x =
20	26	38	26	49	37	42
44	34	42	46	59	65	46
23	4	36	28	75	86	40
14	0	35	20	63	58	38
68	88	56	62	16	12	61
Indices start at 0.
(0, 0)	20
(1, 6)	46
(2, 1)	4
(4, 4)	16
(4, 6)	61
(4, 3)	62
(0, 6)	42
(3, 3)	20
(0, 3)	26
(3, 6)	38
(1, 3)	46

X =
 92   74   84  100  171   66   94  171  105  172   97  160  176  128   69
125  148  135  120   56  159  136   48  113   58  114   60   49  102  162
155   73  128  154  110   74   85  169   75  108   79  174  151  124   76
146   84  125  147  106   89   96  153   83  105   88  157  136  113   92
 78  125  103  127  140  115  134  101  105  157   88  149  119  144  115
101  168  150  165   62  116   88   41  112   62  130  158   38  116   68
 55  152   96   82  129  132  123   64  147  129  148   88   81  106  114
147   74  120  138   99   83   93  149   74   99   73  144  136  118   93
122  112  123  133   99  110  112  107   95  103   91  129  107  126  111
 67  144   97   79  125  136  127   73  144  124  146   76   86   99  126
157   65  123  148  106   71   85  169   71  105   73  165  151  119   79
 63  174  112  104  140  152  145   66  157  146  155  108   87  126  134
145   80  114   97   77   96   79  131  100   58  119   78  107   65   98
147  165  177  201   81  113   91   93  117   78  138  204   79  140   69
140  158  141  114   47  188  161   40  124   52  120   26   42  105  205
X[0][0] -> 92
X[:, 9] -> [172, 58, 108, 105, 157, 62, 129, 99, 103, 124, 105, 146, 58, 78, 52]
X[12][10] -> 119
X[11][6] -> 145
X[14] -> [140, 158, 141, 114, 47, 188, 161, 40, 124, 52, 120, 26, 42, 105, 205]
X[2][13] -> 124
X[9][13] -> 99
X[:, 1] -> [74, 148, 73, 84, 125, 168, 152, 74, 112, 144, 65, 174, 80, 165, 158]
X[4][10] -> 88
X[:, 12] -> [176, 49, 151, 136, 119, 38, 81, 136, 107, 86, 151, 87, 107, 79, 42]
X[12][5] -> 96
X[3][14] -> 92
X[4] -> [78, 125, 103, 127, 140, 115, 134, 101, 105, 157, 88, 149, 119, 144, 115]
X[3] -> [146, 84, 125, 147, 106, 89, 96, 153, 83, 105, 88, 157, 136, 113, 92]
X[11][14] -> 134
X[4][3] -> 127
X[4][4] -> 140
X[3][6] -> 96
X[6][6] -> 123
X[0][10] -> 97
X[6][8] -> 147
X[4][5] -> 115
X[:, 13] -> [128, 102, 124, 113, 144, 116, 106, 118, 126, 99, 119, 126, 65, 140, 105]
X[:, 11] -> [160, 60, 174, 157, 149, 158, 88, 144, 129, 76, 165, 108, 78, 204, 26]
X[1][9] -> 58
X[9][12] -> 86
X[:, 2] -> [84, 135, 128, 125, 103, 150, 96, 120, 123, 97, 123, 112, 114, 177, 141]
X[3][11] -> 157
X[2][6] -> 85
X[11][3] -> 104
X[12][7] -> 131
X[13][6] -> 91
X[8][13] -> 126
X[11][9] -> 146
X[1] -> [125, 148, 135, 120, 56, 159, 136, 48, 113, 58, 114, 60, 49, 102, 162]
X[3][4] -> 106
X[6] -> [55, 152, 96, 82, 129, 132, 123, 64, 147, 129, 148, 88, 81, 106, 114]

arr = [-27, -26, 56, 38, 34, -31]
arr[0] = -27
arr[5] = -31
arr[2] = 56

a = 0.110,-0.158,0.031,0.025
a[0] => 0.110
a[3] => 0.025
a[2] => 0.031

data =
 -5   24  -13  -30  -30   10   22   19   22  -40  -47   44   12  -16
 13   -8   21  -45   33  -35  -42   14    8   26  -26    2    9    0
-18    9  -54   10  -31    0  -10  -18  -14  -32   -3  -38  -32  -17
 14   19   -3   16   -9   31   45    1    7   -9   40   16   39   12
  9   10    8  -58   32  -29  -33    4    2   28  -29  -25   -3   -6
 17  -27    5  -19  -14  -35  -32   22   23  -15    2   42   29    4
  4  -34  -37   33  -32  -21  -26   -2   -2  -35   46    6   -3   -6
 16   -8   -1  -30  -10  -31  -15   21   21  -19   11   40   26    2
data[0,0] = -5
data[5,4] = -14
data[3,11] = 16
data[:, 1] = [24, -8, 9, 19, 10, -27, -34, -8]
data[3,2] = -3
data[0,8] = 22
data[4,1] = 10
data[5,7] = 22
data[:, 2] = [-13, 21, -54, -3, 8, 5, -37, -1]
data[4] = [9, 10, 8, -58, 32, -29, -33, 4, 2, 28, -29, -25, -3, -6]
data[2,10] = -3
data[6,10] = 46
data[0,12] = 12
data[0,5] = 10
data[3,13] = 12
data[1,4] = 33
data[1,8] = 8
data[1] = [13, -8, 21, -45, 33, -35, -42, 14, 8, 26, -26, 2, 9, 0]
data[6,11] = 6
data[:, 11] = [44, 2, -38, 16, -25, 42, 6, 40]
data[4,11] = -25
data[:, 12] = [12, 9, -32, 39, -3, 29, -3, 26]
data[6,2] = -37
data[3,4] = -9
data[5,12] = 29
data[3,1] = 19
data[2,9] = -32
data[0,1] = 24
data[2,2] = -54
data[:, 8] = [22, 8, -14, 7, 2, 23, -2, 21]
data[7,1] = -8
data[1,5] = -35

B =
4,8,7,6
2,5,6,6
4,3,8,5
4,2,3,6
7,6,8,6
B[0,0] => 4
B[4,3] => 6
B[3,1] => 2
B[1,0] => 2
B[:, 0] => [4, 2, 4, 4, 7]
